These are the activations of a small neural network, seen along a few directions. Each row is one input.
In each table, some parts of the input vary, and every possible input appears once, in random order.
A made-up example of a description, with smaller parts first: line(6) and (point or line(11) or (values(2) and ring(8))).
Shared parts are said once, and a part with two or three values counts as separate values.
In the rows, 128 means zero.

A family of inputs:
row 1: [132 128 126 117 124 145  61 140 104 107 105 113 164 143 143 128 122 137
 127  96]
row 2: [134 107 118 138 120 184 116 150 154 123 116 106 174 119 172 138 141 115
 128 113]
row 3: [123 137 124 119 115  64 170 143 130 142 137 130  45 126  60 133  56 150
 101 116]
row 4: [114 120 148 167 113 145 103 161 120 157 127 109 125 115 137 133 154 112
 177 144]
row 5: [125 140 147 122 148 141  99  79  87 130 135 141 153 165 121 119 201 103
 121 174]
row 6: [109 108 116 124 109 142  73 144 139 110 100 124 158 113 156 134 138 135
 137  98]
row 7: [100 117 113 126 101  61 182 146 164 144 132 141  39  96  73 139  72 149
 111 118]
row 8: [127 156 114 131 120  72 205 149 124 125 143 115  28 134  86 114  40 154
 127 120]
row 9: [143 126 152 116 144 130  70 152  93 135 119 108 139 132 152 115 120 133
 179 109]
row 10: [115 148 121 120 130 135 185  71 144 111 125 133 198 104 129 174 127 163
 104 142]
row 11: [107 128 105 152 141  93 218 171 170 138 164 126  22  89  99 124  47 158
 125 122]
row 12: [144 145 131 149 108 144  88 108 103 119 122 142 177 164 111 122 179 107
  98 142]
row 13: [104 122 121 169  93 159  94 149 132 128 113 114 151 126 127 146 158 116
 125 132]
row 14: [107 107 131  83 150 121  91  77 128 114 117 162 155 121 163 113 196 119
 144 142]
row 15: [127 137 123 137 151  90 169 156 146 153 159 135  38 119  56 148  39 148
  98 115]
row 16: [126 111 116 111 110 124  80 106 144 103 105 163 179 120 153 116 174 123
 120 111]
row 17: [168 126 155 129 154 173 112 158 108 148 134  90 153 138 169 120 123 113
 170 124]
row 18: [151 110 119 124 121 167 123 112 158 115 120 145 195 126 169 121 178 103
 110 126]
row 19: [131 127 141  77 164 123  78  74  94 112 122 151 161 151 150 107 181 121
 134 140]
row 20: [120 125 121 156  94 141 101 111 137 121 117 153 172 134 124 128 194 105
 108 145]
row 21: [139 168 131 113 144 138 172  68 109 109 130 121 203 134 116 168 112 166
  95 140]
row 22: [102 120 113 145 139  83 184 157 182 157 153 145  29  95  69 156  56 142
 111 113]
row 23: [158 127 128 131 134 187 103 146 119 120 120  95 179 149 159 133 126 117
 117 111]
row 24: [149 131 126 104 124 127  68 103 110 100 109 152 185 150 140 110 159 126
 110 108]
row 25: [125 149 120 122 103  55 188 140 119 131 131 126  38 137  80 123  50 150
 116 117]
row 26: [127 142 131 162 107 162  81 145  97 125 118 103 156 157 114 140 143 118
 115 129]
row 27: [127 152 115 146 158  93 208 166 137 138 168 113  25 126  86 120  34 155
 118 116]
row 28: [138 140 158 160 127 148  90 158  86 154 132  98 130 145 124 127 139 114
 167 142]
row 29: [156 125 144  90 175 166 121  80 108 123 137 134 176 157 166 112 185 100
 124 156]
row 30: [104 126 110 129  86  55 198 144 151 131 128 139  35 100  93 127  63 153
 124 123]
row 31: [174 130 128 117 135 170 110 109 124 113 125 134 201 156 156 115 162 105
 100 124]
row 32: [120 107 142 122 129 128  82 156 127 138 114 120 133 102 165 121 135 131
 189 111]
row 33: [144 106 145 136 140 170 124 162 142 151 130 101 148 108 181 126 138 111
 180 126]
row 34: [102 120 137 128 134 138 112  82 121 133 130 153 148 135 134 125 216 101
 131 176]
row 35: [132 105 134  97 161 163 134  83 143 126 132 145 171 127 179 118 200  98
 134 158]
row 36: [107 133 104 138 103  72 216 153 156 125 140 128  25  96  99 118  53 157
 134 127]
Q: Changing only one part turns row 20 into row 12. The same change can be made to row 7. Which row results?
A: row 3
Q: Describe the family of inputs behind these rows.
A: values(2) and (point or ring(5) or (values(3) and line(4)))
Q: Start at row 15 and move only the ring(5) part, one step at a time. The first step leads to row 27. Which rows follow, in order?
A: row 8, row 25, row 3
Q: Which other rows does row 26 become when the values(3) part takes its other values? List them by row number.
A: row 1, row 23

A family of inputs:
row 37: [130 109 129  77 164 124 152  57 160 118 131 175 187 108 175 118 198 120
 126 144]
row 38: [132 143 148  98 134 111  98  54  81 128 123 157 154 183 101 119 206  96
 100 169]
row 39: [173 135 129 168 152 182 171 204 143 151 159  75 102 132 127 137  46 124
 120 106]
row 40: [160 154 109 127 162 139 233 101 154 124 167 133 118 143  90 143  78 138
  50 141]
row 41: [142 104 159 118 167 169  53 149  93 142 133 116 127 134 187  90 175  96
 202 147]
row 42: [ 76 113  95 130  82  43 195 110 179 124 130 183  30  99  83 110 134 127
 105 146]
row 43: [ 96 143 124 145 133 120 221  82 152 139 150 139 121 104  96 167 135 142
 107 179]
row 44: [136 139 107 121  88 135 116  71 140  90 102 165 219 132 115 157 155 138
  63 126]
row 45: [126  94 118 129 118 193  84 167 155 115 100  93 189 105 201 136 140 123
 154  92]
row 46: [155 178 122  86 151  79 217  84  99 105 143 122 105 151  93 128  45 177
  94 125]
row 47: [110 125 143 187 123 164 159 184 141 168 143  81 105  93 133 161 103 129
 177 144]
row 48: [166 159 142 128 142 122 155 187  88 133 135  65  90 140 130 123  12 163
 164  90]
row 49: [135 145 140 176 105 165  32 174  78 127 114  95 171 163 123 121 150 119
 138 110]
row 50: [111 114  99  89 128 148 146  64 165  87 108 153 205 115 167 145 171 136
  83 126]
row 51: [ 88 133 109  95 128  24 162 104 144 125 135 174  27 111  48 131  72 164
  93 116]
row 52: [127 125 140  77 177 125 114  46 105 114 140 175 142 146 151  98 206 107
 133 181]
row 53: [145  89 147 117 154 169  91 159 149 146 123 115 172  98 209 109 166 108
 197 110]
row 54: [146 122 167 139 124 154  36 158  70 157 116  98 139 171 138 110 174  86
 168 136]
row 55: [122 164 121 136 116 120  93  70  89  97 121 153 186 174  87 130 182 131
  69 143]
row 56: [ 90  94 113 173  72  86 133 211 169 154 122 126  13  91 122 106 102 115
 176 111]
row 57: [150 120 126 161  78 180  54 174 130 118  94 105 204 122 150 148 123 125
 134  92]
row 58: [100 113 128 139 118  66 100 206 134 155 128 118  11 103  87 127  40 151
 164  81]
Q: Changing only one part turns row 41 into row 52. The same change can be made to row 47. Which row results?
A: row 43
Q: Describe the family of inputs behind these rows.
A: values(2) and (ring(5) or ring(6))

A family of inputs:
row 59: [100  85 124  85 137 104 113  87 164 123 117 178 130  97 168 109 195 113
 154 141]
row 60: [109 140 105 122 125  84 137 116 128 104 131 156  83 139  99 117 104 141
  93 115]
row 61: [144 117 155 156 143 185  50 136  95 150 134 122 163 161 144 114 215  73
 146 160]
row 62: [142 130 144 126 136 177  59 127 103 117 105 103 226 128 162 155 142 141
 145 106]
row 63: [106  78 134 107 132 127  80 141 155 139 113 147 119  89 188 105 180 107
 191 123]
row 64: [117 141 138 115 102 131  91  69  93 110 101 142 202 148 142 129 203 122
 134 157]
row 65: [125 114 114 149  89 118 110 174 146 136 118 119  82 120 101 129  91 134
 125 107]
row 66: [129 135 135 121 137  97 119 170 106 130 136 113  81 129 112  99  86 138
 141 104]
row 67: [179 126 117  99 147 193 126  92 142  98 125 136 230 152 181 118 168 108
  85 125]
row 68: [117 129 114 143  96  98 171 123 159 132 127 150 105 117  89 153 108 126
  90 126]
row 69: [124 144 125 100 142  75 152 114 113 114 140 144  90 133  94 104 103 143
 103 121]
row 70: [125 131 149 140  98 152  59 122  84 122  97 109 191 141 162 127 188 116
 172 138]
row 71: [118 132 122 169 115 134 164 172 155 146 137 102  99 105 113 141  93 138
 146 120]
row 72: [137 128 146 132 147 164  82  81 105 137 138 155 173 168 125 116 230  80
 108 179]
row 73: [135 142 132 101 139 156  90  74 112 105 109 135 236 134 143 157 157 147
 107 126]
row 74: [128 133 134 160 131 136 172 166 133 151 148 102  94 106 129 141  79 145
 152 137]
row 75: [121 121 125 163  91 120 138 178 152 148 124 118  97 112 108 147  90 121
 127 109]
row 76: [114 140 111 148 120 112 197 117 162 130 140 135 108 110  95 147 111 143
 109 136]
row 77: [133 129 118 141 113 107 101 166 127 126 124 132  75 136 113 118  80 133
 137 101]
row 78: [129 135 137 129 148 134 163 155 121 143 143  96  80 119 125 134  73 137
 159 133]
row 79: [132 134 140 120 150 106 141 162 109 148 139  98  78 139 125 118  81 140
 151 109]
row 80: [186 113 128 125 144 215  94 144 132 110 120 104 220 146 199 115 151 101
 122 105]
row 81: [128 143 130 100 155  83 173 106 117 132 142 130  87 143 107 122  98 145
 113 126]
row 82: [125 144 127 108 153 112 195 100 129 127 145 127  89 123 107 139  90 142
 121 150]
row 83: [101 124 100 130 101  95 146 124 147 114 125 143  90 123  87 129 115 142
  81 122]
row 84: [124 141 124 139 136 113 205 111 140 135 151 134 102 110 111 146  97 150
 115 154]
Q: Changing only one part turns row 61 into row 72. The same change can be made to row 80. Which row results?
A: row 67
Q: Describe the family of inputs behind these rows.
A: values(2) and (point or line(4) or ring(8))
Q: Which other rows does row 84 become when the ring(8) part takes its other values? List them by row number.
A: row 60, row 68, row 69, row 76, row 81, row 82, row 83

A family of inputs:
row 85: [122 123 114 119 128 136 160  97 157 116 128 146 158 114 138 139 147 130
 104 137]
row 86: [112 107 131 119 127 118 107 132 137 134 122 139 113 113 147 115 153 118
 157 130]
row 87: [137 131 135 134 120 128  82 147 103 129 121 122 124 149 119 116 129 119
 131 117]
row 88: [111 122 141 146 113 129  92 151 114 141 118 115 121 121 132 130 141 124
 165 130]
row 89: [155 149 130 116 150 144 147 102 111 117 138 124 158 153 122 131 120 132
  97 134]
row 90: [101 120 123 119 114 106 119  93 136 121 118 159 135 120 124 128 174 123
 123 145]
row 91: [134 146 139 115 135 114 106  98  90 123 128 137 136 159 108 120 147 125
 116 142]
row 92: [133 125 132 147 127 158 134 155 135 136 128 102 144 115 147 141 114 131
 146 122]
row 93: [109 140 116 136 118  70 190 147 142 138 142 129  37 113  75 135  54 155
 119 121]
row 94: [159 135 126 136 134 157 124 150 124 124 132 109 147 143 134 127 102 126
 112 110]
row 95: [134 110 122 120 141 147 148 136 158 129 132 126 136 107 161 126 126 125
 138 122]
Q: Describe the family of inputs behind these rows.
A: point or (values(2) and ring(5))
